A small network was shown many inputs. Here are its activations along a few directions, one row for each input.
In each table, some parts of the input vary, and every possible input appears once, in random order.
Descriptions start from the smaller parts, as in this example, which fits no table here: one of 2 separate values, together with either a single point or one of 11 places along a line or (one of 4 places along a line, together with one of 5 places around a ring).
Shared parts are said once, and a part with two or three values counts as separate values.

Other details of the inputs vary at random and push rows far along two fixed directions, the same in every table; ignore that.

Table:
R1: [  1 -33 -14   0 -18  44  -2   1 -20 -17 -10  17 -22 -27  -2]
R2: [ -2  27  33  -4   0 -19  -9  28   0   5   0  10  28  42   2]
R3: [-39 -57  -7   5 -23  42  12  19  -7 -33 -25  55  -9   0 -12]
R4: [ 10  31  19   5  20 -38  -8   4  17  11   3  -4  32  34   9]
R5: [ 14 -27 -72 -21  24  -2  26 -61  22   9   6 -55 -41 -65 -13]
R6: [-19 -24   1   7  -7  12   7   7   1 -15 -12  31   3   8  -3]
R7: [ 17  35   2   9   9 -24  -1 -25  12  33  19 -48  -4 -20  16]
R8: [ 21  33  -1 -20  14 -20   2 -10   7  27  14 -44  -5   1   1]
R9: [ 16  34  16  -5  11 -28 -17  13   4   8   7 -13  31  28   6]
R10: [ 10 -24 -71 -32  18   2  27 -53  14  12   9 -60 -47 -62 -18]
R11: [ 19  30  -9  -7  25 -36   3 -21  12  18  16 -34   6   1   0]
R12: [  2 -13 -17 -15  -5  14  -1   3  -3  -7  -4  -7  -4 -12  -6]
R13: [  9  32  35   3   1 -17 -15  25 -11   4   7   9  19  36   2]
R14: [ -8 -12  14   5 -15  24   1  13 -14  -8  -8  28  -7   6   2]
R15: [-10 -23  -1   8  -8  18  -5  11  -5 -22 -12  30   9   3  -2]
R16: [-33 -40 -11  20 -23  34  21 -16   2  -3  -9  16 -35 -38   3]
R17: [ -4 -13  10   7 -12  21  -2  10 -19 -13  -4  27 -10  -1  -1]
R18: [  9  36   4  13  10 -31   7 -28  13  34  23 -42 -10 -16  11]
R19: [ 10  26  32  15   9 -26 -25  22   5  -6  -3  18  46  41  11]
R20: [ 15  35  37   1  -2 -12 -25  31 -11   3   4   6  30  37   8]
R21: [-37 -52   1   7 -28  42   4  27 -19 -39 -23  61  -9   3 -15]
Each input here is: one of 3 separate values, together with either a single point or one of 6 places along a line.
Question: Changing only the choice among 3 separate values turns R2 into R21. The same change can be made to R16. Which row results?
Answer: R18
Question: Change only the choice among 3 separate values in R10. List by row number the other rows that result.
Answer: R3, R9
Question: Change only the place on the line of 6 in R1. List by row number the other rows that result.
Answer: R9, R12, R15, R19, R20

Table:
R22: [-39 -39  11  27 -33  36   9   4 -21 -21  -6  36 -42 -22 -14]
R23: [ 31  26 -19  -9  37 -36   5 -34  32  22   8 -48  11  -6   8]
R24: [-22 -40 -27   0 -32  48  12 -10  -7  -5  -8 -13 -42 -51  -3]
R25: [ 32  16 -23 -34  23  -5  12 -28  10  31   8 -53 -20 -11  -2]
R26: [ -5 -46 -24   6  -1  28  19 -14 -12 -17  -7  29 -36 -19 -16]
R27: [ 20  11 -35  -7  27 -24   9 -42  33  23  11 -57  -1 -34  10]
R28: [ 15 -27 -38 -14   0  36   9 -26   1   8  -2 -30 -28 -59   5]
R29: [  1  -6 -48 -31  22 -20  22 -29  22   9   5 -34  -7 -12  -9]
R30: [-40 -20  53  23 -49  42  -8  53 -24 -21 -19  59  -4  24  -1]
R31: [  6  74  42  -7  24 -75  -6  26  20  27  21 -14  58  70   8]
R32: [-17 -16  15  10 -11   6  -1  26 -25 -28  -4  58  11  32  -9]
R33: [ -3  50  37   1  20 -51   2   6  18  32  12 -17  26  36   7]
R34: [-23  -6  42   3 -29  29   4  38 -18  -7 -15  47   1  24  -2]
R35: [ -7   6  16   1  15 -23   6   1  13   1  -8  15  23  35   0]
R36: [ -2  -5   4  -1  14 -15  -2  -1  18  -9 -12  20  11  29   7]
R37: [ 29  -3 -64 -52  36 -28  -6 -15  23 -11  -2 -61  19 -11 -30]
R38: [  8  18  13 -23   0   0  -4  30  -8   3  -1  10  20  40  -1]
R39: [ 18  21  27  13  15 -20 -10   3 -10  -8   2  25  11  34   4]
R40: [-24 -18  23  19 -36  36 -15  23 -18 -14 -13  31   6   0  15]
R41: [ -6  16 -13  -4  10 -27  18 -29  28  33  17 -59 -24 -28  -5]
R42: [ 36  27  -6 -25  24 -35 -29  25 -13 -22   6 -10  39  28 -24]
R43: [ 29  68  43  31   7 -42 -25  -1  -2  20  26 -15  33  25  24]
R44: [ 20 -21 -33 -25   9  25   6 -21   5   5  -7 -18 -33 -20   1]
R45: [-26 -33  -6  30 -23  32   3 -10 -19 -12  -1  20 -38 -32  -2]
R46: [ 13  35  41  14 -13  -3 -24  19  -3  11   5  -1  37  19  25]
R47: [-12 -44   1 -30 -21  39 -39  70 -28 -62 -36  62  38  39 -20]
R48: [  9  44  26 -24  -3 -15  -1  30  -6  16  12  -8  25  42   0]
R49: [-23 -13  35  47 -27  20 -13  22 -25 -17  -6  60   5   1  10]
R50: [ 18  35 -12   6  19 -35   0 -36  33  32  15 -57  14 -21  18]
R51: [  3 -33 -17  11  -4  29   8 -16 -12 -26  -7  27 -20 -25  -6]
R52: [-20 -20 -30  11  -5  -1  13 -24  25  17   4 -31 -25 -45   1]
R53: [  1  48  60  18   8 -35 -11  17 -15  15  14  12  15  46   6]
R54: [ -5 -77 -47 -12 -14  78  13 -13  -7 -23 -27  19 -45 -55  -4]
R55: [ -5  -6  35  42 -16  12 -14  24 -22 -24  -5  58  17  15  10]
R56: [  8   9 -28 -23  15 -16  19 -24  -9  10  21 -34 -26 -24 -14]
R57: [-18 -32 -52   6  -5  14  19 -43  22  10  -2 -31 -27 -63   3]
Question: Changing only one part turns R54 into R23. The same change can be made to R48. Which row results?
Answer: R31
Question: Describe the family of inputs behind these rows.
Answer: one of 3 separate values, together with either a single point or one of 11 places around a ring
Question: Change only the place on the ring of 11 in R45. List by row number the other rows that result.
Answer: R22, R26, R32, R39, R43, R49, R51, R53, R55, R56
Question: Change only the choice among 3 separate values in R35. List by row number the other rows that result.
Answer: R25, R26
Question: Change only the choice among 3 separate values in R34. List by row number the other rows that result.
Answer: R33, R53
